Here are a small network's activations along a few directions, averaged over the inputs that share one value of a field.
Values that are neighbours, or in one group, have similar rows; names and order tell nothing.
(in the rows, 500 means zero)
Random noise pushes rows far along 3 fixed directions. That doesn't count. These rows show it; they differ only by the noise:
[249 671 622 602 526 501 565 609 533 266 430 440 415 527 680]
[616 485 390 447 505 562 467 475 553 541 563 469 530 666 346]
[584 510 438 463 470 510 483 500 548 489 539 478 567 608 409]
[540 555 645 491 540 490 538 468 411 405 631 577 471 411 399]
[356 609 452 552 432 480 513 618 634 355 376 385 559 652 654]


U, 15 values:
u6: [486 414 333 511 463 521 440 435 621 602 423 493 632 584 548]
u14: [398 482 549 540 511 599 521 600 468 572 444 402 301 587 543]
u11: [381 576 381 539 655 610 477 603 564 441 353 362 330 718 605]
u8: [685 393 764 447 488 411 561 375 220 637 730 698 507  87 275]
u3: [357 428 444 585 579 610 480 444 565 562 469 474 429 551 538]
u1: [324 684 799 581 621 406 600 570 355 235 466 538 361 310 658]
u7: [560 464 348 478 582 551 446 414 435 596 507 544 433 538 490]
u13: [524 442 432 481 550 531 459 394 497 561 500 569 528 451 526]
u5: [441 351 346 500 544 641 429 459 591 675 487 459 445 640 447]
u10: [444 436 374 466 418 556 464 598 581 637 418 380 456 644 531]
u9: [415 445 498 534 413 512 478 493 523 571 454 478 457 426 560]
u12: [432 587 404 496 504 494 531 580 628 432 387 359 511 702 617]
u15: [356 600 520 553 565 568 536 548 543 370 491 431 383 609 533]
u4: [664 511 434 475 514 430 458 498 466 571 471 555 517 480 499]
u2: [635 463 398 438 596 668 503 413 545 588 641 495 417 656 228]
The values of U form a line.
Going along U from u14 by way of its neighbour u10, in what order are u1, u7, u13, u15, u4 met? -> u13, u7, u4, u1, u15
Which values are neighbours of u5? Give them in the order they are listed. -> u3, u9
Fewest steps between u2 and u12? -> 2

W, 20 values:
w5: [156 580 559 681 560 482 479 533 517 378 304 491 408 447 853]
w1: [557 401 401 496 416 439 473 466 583 585 441 548 655 418 596]
w2: [400 460 704 535 359 367 536 553 438 417 477 573 630 234 643]
w8: [540 555 434 470 546 518 499 474 541 415 468 467 512 625 493]
w9: [639 523 484 406 566 472 506 441 512 445 557 486 569 538 395]
w20: [507 473 633 436 538 565 511 506 377 571 624 518 336 395 351]
w13: [645 327 397 434 464 498 465 369 534 698 490 557 590 479 404]
w7: [693 521 342 425 553 533 461 469 473 608 535 496 516 641 391]
w12: [555 552 435 470 511 483 518 526 599 391 515 435 620 619 476]
w17: [336 645 534 560 587 519 582 618 588 296 506 459 458 605 615]
w4: [548 377 471 424 387 566 458 464 467 629 587 482 505 542 375]
w19: [579 385 363 459 368 548 472 473 559 689 460 432 645 556 388]
w11: [416 524 386 541 317 308 466 540 574 465 349 586 737 358 841]
w3: [538 520 508 508 563 519 486 561 501 522 499 449 393 543 381]
w6: [390 542 463 556 752 761 531 523 454 588 569 401  41 741 385]
w10: [453 555 296 549 692 785 454 465 658 479 532 373 305 900 277]
w14: [386 434 429 551 629 683 490 406 489 587 508 443 296 575 479]
w18: [416 561 709 552 459 399 567 577 369 382 504 527 432 305 572]
w15: [403 647 672 563 594 439 542 501 424 304 470 537 432 461 636]
w16: [348 560 614 558 453 504 514 642 504 505 421 475 392 482 633]
The values of W form a line.
Which values are neighbours of w10? Give them in the order they are listed. -> w17
Which values are neighbours of w2? Give them in the order they are listed. -> w19, w14
Which values are neighbours of w1? Give them in the order they are listed. -> w5, w13
Which values are neighbours of w6? Give them in the order they are listed. -> w3, w18
Fewest steps between w4 and w8? -> 8
